Each row below holds a small network's activations on one input, seen along a few directions.
In each table, some parts of the input vary, and every possible input appears once, in random order.
A made-up example of a description, with smaller parts first: one of 5 places around a ring, together with either a single point or (one of 2 separate values, together with one of 4 places along a line) or one of 9 places around a ring.
Shared parts are said once, and a part with two or three values counts as separate values.
(in the rows, 128 means zero)

Other details of the inputs vary at random and push rows far along two fixed directions, the same in every table; ignore that.

Rows:
r1: 107 144 64 105 120 137 105 131 187 121 166 114 156 122 133 134
r2: 216 76 152 140 132 136 142 98 67 190 109 134 62 95 67 147
r3: 143 81 180 127 146 157 157 89 67 153 66 106 76 135 101 165
r4: 145 142 82 142 106 110 119 146 164 138 186 149 154 106 117 93
r5: 152 85 179 133 142 150 148 99 69 146 71 111 83 127 116 151
r6: 209 79 161 161 136 127 162 99 58 187 114 153 74 102 76 125
r7: 197 110 164 163 124 111 140 126 58 171 125 152 84 100 83 112
r8: 175 150 93 147 106 99 111 157 141 152 189 165 136 100 101 99
r9: 46 123 174 98 148 143 149 109 151 82 64 91 142 167 195 159
r10: 146 82 174 126 140 152 148 92 74 154 73 101 79 124 106 158
r11: 147 143 54 124 115 128 102 141 175 134 186 140 152 108 120 117
r12: 41 123 160 99 147 165 142 113 140 80 63 85 142 177 180 166
r13: 151 149 77 134 115 104 119 141 164 133 184 154 150 105 120 99
r14: 84 173 107 113 120 117 92 165 171 87 152 128 169 150 158 118
r15: 64 147 173 116 143 137 126 137 111 82 82 109 138 175 160 141
r16: 143 143 84 142 111 114 127 145 159 138 183 155 153 115 111 98
r17: 144 149 78 132 107 106 116 150 180 132 188 154 158 110 124 100
r18: 156 134 67 127 110 129 104 145 172 142 182 142 145 108 115 120
r19: 99 150 156 117 142 122 115 136 110 94 101 120 130 151 150 133
r20: 45 127 167 97 155 142 149 103 145 79 64 90 142 165 196 157
r21: 211 105 177 162 131 115 128 127 32 170 113 152 71 107 72 115
r22: 79 175 100 116 123 113 111 152 174 91 153 127 170 139 164 116
r23: 132 163 80 144 107 110 112 162 160 132 193 156 160 119 115 97
r24: 39 121 172 105 146 148 149 108 144 84 66 85 145 165 193 152
Description of these inputs: one of 4 places along a line, together with one of 6 places along a line.
- Changing only the place on the line of 6 turns r8 into r17. The same change can be made to r23. Which row results? => r16
- Start at r1 and move only the place on the line of 6, one step at a time. The first step leads to r11. Which rows follow, in order? => r20, r13, r22, r19
- Change only the place on the line of 6 in r10. List by row number the other rows that result. => r4, r5, r7, r21, r24

Rows:
r25: 21 128 149 97 142 164 126 110 141 75 73 62 152 168 177 151
r26: 211 103 152 150 119 115 117 121 63 179 124 130 74 77 85 121
r27: 203 98 176 158 132 97 150 117 78 164 117 162 90 99 113 107
r28: 64 128 163 112 128 128 144 126 169 89 88 103 153 145 203 136
r29: 176 91 216 141 131 115 166 100 52 169 66 122 59 103 102 148
r30: 179 76 193 121 168 144 151 68 30 156 42 104 45 111 109 173
r31: 145 117 65 146 105 127 132 133 181 147 194 149 163 107 115 90
r32: 123 157 142 118 140 102 139 125 120 110 118 141 124 135 133 129
r33: 52 169 127 112 148 137 116 133 124 69 107 106 156 167 164 129
r34: 171 98 138 166 113 124 153 126 109 166 142 150 117 102 109 104
r35: 128 138 47 120 118 156 100 149 182 132 184 139 159 137 112 136
r36: 106 104 122 126 147 150 164 99 142 124 110 125 135 141 152 140
r37: 147 135 82 121 105 109 122 131 176 149 178 134 140 98 105 114
r38: 116 118 174 114 124 142 117 140 120 117 84 107 113 144 148 156
r39: 58 145 192 116 158 132 168 109 90 84 57 112 122 177 154 150
r40: 183 156 64 144 118 87 118 150 166 132 204 187 155 99 122 81
r41: 176 79 166 140 159 156 152 77 32 168 73 113 60 116 87 158
r42: 137 160 112 120 140 109 103 134 114 107 137 134 129 122 131 118
r43: 71 169 130 110 121 103 120 148 175 97 138 120 161 140 165 124
r44: 80 140 183 110 146 123 114 124 102 91 73 92 122 146 171 142
r45: 227 104 79 159 120 123 148 110 100 208 184 169 92 79 40 119
r46: 108 131 181 114 135 130 112 144 113 104 86 117 119 158 152 149
r47: 115 136 142 135 122 138 108 157 119 120 130 133 137 155 124 128
r48: 113 124 139 133 112 152 114 152 129 128 123 119 133 146 125 138
r49: 144 142 86 159 107 107 124 155 163 140 198 167 166 113 125 79
r50: 139 133 91 111 130 122 135 113 161 142 148 131 127 111 121 143
r51: 114 181 50 127 113 129 86 180 180 101 202 160 182 151 120 105
r52: 101 129 88 113 116 121 127 129 208 109 157 124 171 122 167 111
r53: 143 149 95 150 114 117 96 152 119 142 179 138 141 111 103 95
r54: 59 148 121 120 118 145 108 142 148 99 124 90 158 140 160 128
r55: 137 114 100 117 139 128 144 107 168 128 135 136 137 117 155 135
r56: 223 95 88 157 103 139 111 141 108 192 184 159 104 98 42 111
r57: 24 157 166 114 133 129 143 134 147 82 95 100 159 173 174 136
r58: 148 151 79 153 124 109 133 144 150 126 184 176 160 123 121 86
r59: 81 127 134 97 135 139 112 113 144 99 97 80 135 134 160 144
r60: 198 102 209 134 157 126 140 113 24 140 58 148 55 140 96 154
r61: 90 148 72 88 129 150 96 143 204 96 146 115 164 151 162 158
r62: 51 122 201 120 133 144 166 113 108 107 57 87 121 159 159 155
r63: 180 130 56 124 97 126 84 158 181 152 202 147 144 103 92 113
r64: 177 89 150 150 123 130 162 100 80 181 121 133 86 105 66 126
- Changing only one part turns r33 into r54. The same change can be made to r60. Which row results? => r38
- Describe the family of inputs behind these rows. => one of 2 separate values, together with one of 4 places along a line, together with one of 5 places along a line
- Change only the place on the line of 5 in r49. List by row number the other rows that result. => r31, r34, r36, r58
- Change only the choice among 2 separate values in r60. List by row number the other rows that result. => r51
